A small network was shown many inputs. Here are its activations along a few directions, one row for each input.
In each table, some parts of the input vary, and every possible input appears once, in random order.
Descriptions start from the smaller parts, as in this example, which fits no table here: one of 8 places around a ring, together with either a single point or (one of 2 separate values, together with one of 4 places along a line) or one of 11 places along a line.
Shared parts are said once, and a part with two or three values counts as separate values.
In the rows, 128 means zero.

Other details of the inputs shift rows strongly along two fixed directions, in all tables alike. That doesn't count.

A family of inputs:
x1: [178 116 136 161 110  65  71 141  56 163 103 162  97 110 145]
x2: [102 180 147 117 139 123 161 103 145  85 158 153 134 162 132]
x3: [113 171 141 121 102 139 149 103 135 120 127 172 128 135 139]
x4: [117 183 162 125 112 125 151  88 137 107 135 182 124 149 149]
x5: [174 138 114 146 136  62  57 142  77 148 124 152 107 142 165]
x6: [127 225 140 124  99  80 129  97 101 108 170 221 122 166 177]
x7: [155  92  96 133 149 110  84 158 110 153 113  97 126 123 127]
x8: [112 200 135 116 105 121 153 110 127 108 168 176 138 155 154]
x9: [ 74 139 122  95 125 180 206 110 199  93 171 123 152 144  94]
x10: [149 104 126 148 131 115  92 133 106 145  96 123 121 113 130]
x11: [143 103  94 130 109 110 110 162  85 178 141 118 124 101 135]
x12: [147  85 131 142 122 120 104 152  94 157  97 107 120 100 120]
x13: [151 223 167 146 120  93 100  82 123  87 122 199 104 178 170]
x14: [116  38 118 124 141 165 143 159 148 147  95  64 131  85  79]
x15: [127  43 107 125 151 173 120 155 162 147  79  54 130 103  87]
x16: [141 224 173 150 114  97 106  84 109  88 126 196 119 167 177]
x17: [ 98 166 149 114 105 158 174  95 170 101 141 166 131 141 120]
x18: [161 105 101 139 145 109  78 160  96 157 120  97 118 125 139]
x19: [ 81 139 132 108 158 176 183 110 204  71 154  98 155 149 104]
x20: [113 183 143 125 141 132 141 105 148  83 156 142 143 163 142]
x21: [138 220 167 136 102  94 130  85 105 105 135 213 115 154 177]
x22: [ 78 141 148 103 130 192 200  96 195  97 129 118 149 134 102]
x23: [179 139 135 155 120  85  55 136  76 150  90 147 104 133 165]
x24: [150  96 105 130 146 111  94 150 127 140 126 100 123 127 119]
x25: [ 82 131 151 105 128 191 202  97 204  94 137 120 145 133  93]
x26: [128  38 109 125 151 170 120 159 164 144  82  52 126  98  90]
x27: [145  85 107 132 137 100 109 162  94 152 129 105 124 105 120]
x28: [144  77 130 142 127 113 104 149 100 158  98 117 113 101 115]
x29: [ 86 135 154 118 144 189 180  93 211  71 128 111 144 144  94]
x30: [ 76 145 127  95 139 179 204 106 191  93 162 111 160 145 103]
x31: [139  86  90 125 113 109 116 164  99 170 138 121 127  98 127]
x32: [ 78 143 140 101 148 181 195 116 187  77 157  97 156 148  97]
x33: [127  47  92 119 159 164 123 172 158 145 115  43 142 112  92]
x34: [112 172 162 134 133 137 140  90 159  84 125 158 127 154 137]
x35: [146  88 103 128 121 109 116 160  94 171 137 107 135 103 130]
x36: [ 95 172 152 113 104 165 173 102 162 103 136 156 138 141 130]
x37: [ 83 146 132 110 157 186 180 109 192  78 157  91 152 152 106]
x38: [177 128 107 153 132  59  56 147  56 160 125 149 118 121 160]
x39: [179 119 114 152 120  48  69 153  48 165 134 153 107 116 147]
x40: [117  44  90 113 137 164 150 167 136 170 137  52 144  89  92]
x41: [129 217 160 133  91  97 127  87 107 112 138 226 112 157 174]
x42: [141  83 112 131 104 123 112 153 104 172 107 129 117  88 125]
x43: [143 223 150 143 127  76 109  89 112  84 164 200 121 175 170]
x44: [ 73 134 131  94 140 177 206 108 198  92 166 111 156 145 101]
x45: [110 179 162 128 126 138 153  95 140  91 121 157 128 149 131]
x46: [101  58  85 104 127 166 161 162 154 157 136  74 149  95  86]
x47: [118  37 115 119 127 174 148 158 146 168 103  64 141  81  88]
x48: [183 128 106 149 135  62  52 154  68 155 118 142 106 131 164]
x49: [130 176 152 132 133 142 118 102 141 100 112 135 117 157 146]
x50: [141  70 120 135 142 137  97 147 139 148  87  90 116 114 113]
x51: [135 235 156 135 123  88 124  98  88  94 164 188 119 170 173]
x52: [167 119 111 144 127  66  78 154  53 163 126 142 117 115 145]
x53: [ 81 140 149 105 129 199 197 100 186 101 134 107 144 131 106]
x54: [121  44 114 133 145 175 125 152 148 148  95  52 132  92  90]
x55: [168 120 135 154 114  88  76 144  53 166 101 138 102 107 148]
x56: [179 117 107 145 107  51  77 149  51 181 141 160 112 112 155]
x57: [111  49 105 116 116 180 146 160 144 172 108  70 133  79  90]
x58: [146  79 104 139 144 100  93 154 107 152 128 105 127 113 124]
x59: [145  84  99 126 125 103 118 158  97 168 137 112 129 100 128]
x60: [115 176 159 134 133 138 139  93 155  82 122 155 127 151 140]
Each input here is: one of 2 separate values, together with one of 5 places along a line, together with one of 6 places along a line.
Changing only the place on the line of 6 turns x51 into x2. The same change can be made to x53. Which row results?
> x4
Changing only the place on the line of 6 turns x17 into x42. The same change can be made to x9. Which row results?
> x31
Which other rows does x23 become when the place on the line of 6 takes its other values? List them by row number.
> x13, x15, x26, x49, x50
Which other rows does x26 become when the choice among 2 separate values takes its other values? List them by row number.
> x48
Which other rows does x36 become when the choice among 2 separate values takes its other values? List them by row number.
> x8
